These are the activations of a small neural network, seen along a few directions. Each row is one input.
Each table varies a few parts of the input and shows all the possible inputs, shuffled.
A made-up example of a description, with smaller parts first: one of 6 places along a line, together with either a single point or one of 11 places along a line or (one of 3 separate values, together with one of 8 places around a ring).
Shared parts are said once, and a part with two or three values counts as separate values.
(in the rows, 128 means zero)

A family of inputs:
row 1: [174  67 108 102 151 143 210 195 132 165 183 151]
row 2: [123 170 125 129  94 121  78 108 145 123  84 156]
row 3: [118 170 142 114  90 130 104  83 100 107  89 135]
row 4: [161  80 105 124 140 139 220 194 126 129 196 155]
row 5: [ 89 128 133 154 142 128 105 110 155 120  87  89]
row 6: [125 170 124 136  83 133  95 111 130 117  70 133]
row 7: [173  97  84 131 157 146 216 191 114 148 188 158]
row 8: [112 153 173 120 140 121  94  72 119 104 121 137]
row 9: [116 170 143 107 102 118  87  80 116 112 103 158]
row 10: [111 144 110 141 119 124  75 120 172 123  85 131]
row 11: [ 87 128 134 147 154 116  88 107 170 126 101 112]
row 12: [ 95 136 164 130 166 108  97  84 145 109 119 111]
row 13: [113 144 109 149 107 136  92 123 157 117  71 108]
row 14: [ 97 136 163 137 154 120 114  87 129 104 105  88]
row 15: [152 103 120 126  85 102  80 199  30 180 211  75]
row 16: [161  84 111 104 139 149 218 191 139 154 199 139]
row 17: [113 153 172 127 128 133 111  75 103  99 107 114]
row 18: [185  71  84 124 152 136 218 176 122 165 185 154]
- Describe the family of inputs behind these rows. => either a single point or one of 5 places around a ring or (one of 2 separate values, together with one of 6 places around a ring)
- Which of the alternatives is row 16? => one of 5 places around a ring

A family of inputs:
row 19: [147  76 141  87 175 150 240 132 171 138 164 158]
row 20: [ 74 139 148 147 151 116  79  70 210  97  62 110]
row 21: [101 186 153 128 157 127  94  46 176  96  67 166]
row 22: [ 84 154 146 131 160 110  76  58 187  97  65 160]
row 23: [ 95 153 154 136  94 121  37 123  88 141 111  52]
row 24: [165  62  89 151 214 145 234 154 167 146 151 146]
row 25: [ 97 138 149 140  87  94  21 117 102 139 126  72]
row 26: [108 154 147 122  97  88  18 106  80 139 128 122]
row 27: [128  84  96 138 196 147 246 159 179 123 174 152]
row 28: [191  63  88 139 152 121 176 203  59 185 214 107]
row 29: [172 146  34 128  73 169 181 175 217 135  55 221]
row 30: [169  78 137 111 130 126 169 218  77 150 239 120]
row 31: [197 146  34 119   9 145 122 226 105 177 122 182]
row 32: [126 169 151 131  71 120  68  89  47 107 120 104]
row 33: [109 160 161 135  80 114  71 110  52 118 105  78]
row 34: [ 71 153 152 144 158 142  96  75 197  98  46  90]
row 35: [102 169 150 140 135 142 126  41 156  66  55 141]
row 36: [144  77 138 124 189 151 226 169 184 114 176 159]
row 37: [125 186 154 119  94 105  36  94  68 137 131 128]
row 38: [154  85  94 125 135 122 188 209  70 161 237 113]
row 39: [ 85 161 160 144 143 136 129  62 161  76  41 116]
row 40: [172  77 139  74 116 126 183 180  65 174 226 119]
- Changing only one part turns row 38 into row 27. The same change can be made to row 23. Which row results? => row 34
- Describe the family of inputs behind these rows. => one of 2 separate values, together with either a single point or one of 4 places along a line or one of 6 places around a ring
- Change only the place on the line of 4 in row 28. List by row number the other rows that result. => row 30, row 38, row 40
- Change only the choice among 2 separate values in row 33. List by row number the other rows that result. => row 39

A family of inputs:
row 41: [163 104 129 101  93 127 163 207  61 148 233 133]
row 42: [ 92 151 148 124 139 101  56  91 167 119 101 150]
row 43: [ 96 144 145 154 110 132  79 113 137 111  70  71]
row 44: [156 101  59 164 150 144 200 195 152 132 154 156]
row 45: [117 185 148 128 106 130  96  68  96 101  79 136]
row 46: [120 170 149 122 127 113  74  63 134 106  99 167]
row 47: [184  75  84 119 128 117 144 192  86 202 188 124]
row 48: [105 161 140 143  91 133 100  85 100 102  68  89]
row 49: [123  71 167 124 219 130 210 120 124 121 192 100]
row 50: [170 100  99  94 121 164 228 165 178 141 128 181]
row 51: [ 82 145 139 136 125 116  59 109 172 125  96 100]
- Describe the family of inputs behind these rows. => either a single point or one of 4 places along a line or one of 6 places around a ring
- Which of the alternatives is row 41? => one of 4 places along a line

A family of inputs:
row 52: [119 140 157 115 111 116  93 115  94 127 143 112]
row 53: [132 146 122 125  96 117  82 132 108 140 126 132]
row 54: [120 132 136 139 127 112  88 122  95 135 137 101]
row 55: [118 133 130 133 100 122  89 140 112 136 122  97]
row 56: [109 129 126 138 138 137 132 119 175 115  92 122]
row 57: [123 146 129 132 133 140 145  98 148 105  92 145]
row 58: [165  77  98 120 163 146 228 182 149 146 180 156]
row 59: [110 134 154 120 149 131 136  94 156 107 112 137]
row 60: [133 150 133 127  95 125 102 119  85 126 122 120]
row 61: [110 127 132 143 165 127 131 101 158 114 107 126]
row 62: [122 141 118 130 134 132 125 111 170 119  95 157]
row 63: [175  82 102 116 125 131 185 204  86 166 210 131]
- Changing only one part turns row 55 into row 56. The same change can be made to row 54. Which row results? => row 61
- Describe the family of inputs behind these rows. => one of 2 separate values, together with either a single point or one of 5 places around a ring
